X =
[[  63  367   43  407  100  119  238  237  -67  305  397  312 -241 -146]
 [ 198  294  201  249  403  340  151  -42  -46  249  210  323  162   45]
 [ 377  154  188  150  277  279  105  -50  156   82   22  217   95  102]
 [ -23  341  -68  423  127  -97  167  713  -16  385  422   20    0  357]
 [ 167  259  194   -7  304  215  174   58  188  140   91  306  129  269]
 [  77  -40  -98   58    1   57  153  439  693  228  272 -166  652  581]
 [ 270  216  296  138  563  253  275 -110   83  446   10  353  108   62]
 [ 484   98  270  167  432  344  206 -296  250   90  -53  143  260  250]
 [ 705  284  588  225  733  656  195 -843 -272  105 -293  688 -342 -436]
 [ 497  343  247  190  487  385  156  -83   29  319   88  439  -10  -76]
 [ 669   48  363  122  522  385  342 -469  388  134 -180  202  356  171]
 [-330  358   44  493 -176  -16   91  909   15  373  671  224  125  -54]
 [  30  483   98  366  309  197  110  168 -362  274  310  436 -380 -180]
 [ 253  -47   52  -85  125  126  157  290  734  158  178 -160  849  749]]
Rows and columns are counted from 1.
row 1 col 1	63
row 1 col 13	-241
row 10 col 9	29
row 11 col 11	-180
row 13 col 14	-180
row 6 col 1	77
row 5 col 2	259
row 3 col 12	217
row 3 col 1	377
row 12 col 2	358
row 13 col 7	110
row 5 col 13	129
row 1 col 2	367
row 3 col 8	-50
row 13 col 4	366
row 10 col 11	88
row 12 col 13	125
row 14 col 10	158
row 5 col 8	58
row 4 col 7	167
row 7 col 8	-110
row 10 col 8	-83
row 6 col 3	-98
row 14 col 3	52
row 10 col 4	190
row 12 col 12	224
row 6 col 4	58
row 9 col 12	688
row 9 col 8	-843
row 11 col 13	356
row 7 col 4	138
row 13 col 12	436
row 3 col 14	102
row 2 col 3	201
row 7 col 6	253
row 6 col 7	153
row 5 col 6	215

x =
[[ 56.3 -42.2 -15.9  21.6 -28.8   4.7   3.7  -5.0 -33.5]
 [-15.6 -14.7  15.3   4.7  23.3 -26.8   4.8  42.8  44.3]
 [-12.0  -4.1   4.3 -28.1 -16.6  -6.4 -55.9 -52.9   0.4]
 [ 49.4 -36.8  -8.5  21.2 -28.0   5.7   9.1  -5.9 -28.7]
 [  0.4  -1.9  31.8  15.4 -53.6 -20.8 -27.4  -7.6 -23.2]
 [-11.9 -16.0   6.2 -25.7 -16.2  -0.9 -47.9 -55.4  -0.2]
 [-54.4  30.4 -41.3 -29.8  23.5 -32.2 -22.0  -9.3 -17.1]
 [ -3.8  -0.3  33.1  18.0 -45.3 -28.0 -29.7  -7.3 -26.3]
 [ 23.1 -23.9 -20.4 -10.0  -7.6 -39.8  46.5  -7.4  16.0]]
Indices start at 1.
(1, 1): 56.3
(1, 5): -28.8
(6, 1): -11.9
(9, 9): 16.0
(5, 3): 31.8
(7, 3): -41.3
(4, 5): -28.0
(3, 4): -28.1
(7, 6): -32.2
(3, 1): -12.0
(5, 2): -1.9
(1, 8): -5.0
(6, 3): 6.2
(9, 7): 46.5
(6, 9): -0.2
(9, 5): -7.6
(7, 5): 23.5
(4, 6): 5.7
(5, 5): -53.6
(4, 9): -28.7
(4, 2): -36.8
(4, 1): 49.4
(1, 4): 21.6
(2, 9): 44.3
(7, 4): -29.8
(6, 6): -0.9
(9, 1): 23.1
(1, 3): -15.9
(8, 8): -7.3
(4, 3): -8.5
(5, 4): 15.4

M =
array([[4, 3, 4, 3, 5, 4, 3, 3],
       [2, 2, 8, 3, 5, 1, 3, 6],
       [5, 1, 5, 4, 5, 5, 4, 4],
       [4, 2, 9, 1, 6, 3, 4, 5],
       [5, 1, 7, 2, 6, 4, 2, 4],
       [3, 2, 4, 4, 5, 4, 3, 3],
       [3, 0, 7, 3, 6, 3, 4, 4],
       [5, 0, 7, 3, 5, 4, 4, 6]])
Rows and columns are counted from 1.
(1, 1) => 4
(8, 4) => 3
(1, 6) => 4
(7, 8) => 4
(5, 6) => 4
(4, 1) => 4
(6, 7) => 3
(1, 4) => 3
(3, 1) => 5
(8, 3) => 7
(4, 3) => 9
(4, 6) => 3
(2, 2) => 2
(5, 4) => 2
(8, 5) => 5
(3, 5) => 5
(6, 2) => 2
(3, 6) => 5
(3, 8) => 4
(5, 8) => 4
(7, 5) => 6
(4, 2) => 2
(2, 4) => 3
(4, 4) => 1
(5, 5) => 6
(1, 2) => 3
(2, 5) => 5

A = [[-54.3, 9.1, 1.1, 18.4, -8.6, -32.1], [0.3, -3.9, 31.3, 12.2, 11.3, -4.3], [-20.6, 1.0, -9.5, 9.8, 10.1, 29.6], [-5.5, 0.3, -9.3, 15.5, 0.0, -13.5], [-56.8, 8.5, 3.5, -0.3, -17.2, -43.6]]
Indices start at 1.
row 1 col 1	-54.3
row 4 col 4	15.5
row 1 col 6	-32.1
row 1 col 4	18.4
row 4 col 1	-5.5
row 2 col 2	-3.9
row 4 col 6	-13.5
row 3 col 1	-20.6
row 3 col 6	29.6
row 3 col 2	1.0
row 5 col 4	-0.3
row 5 col 2	8.5
row 4 col 2	0.3
row 5 col 3	3.5
row 1 col 3	1.1
row 1 col 5	-8.6
row 1 col 2	9.1
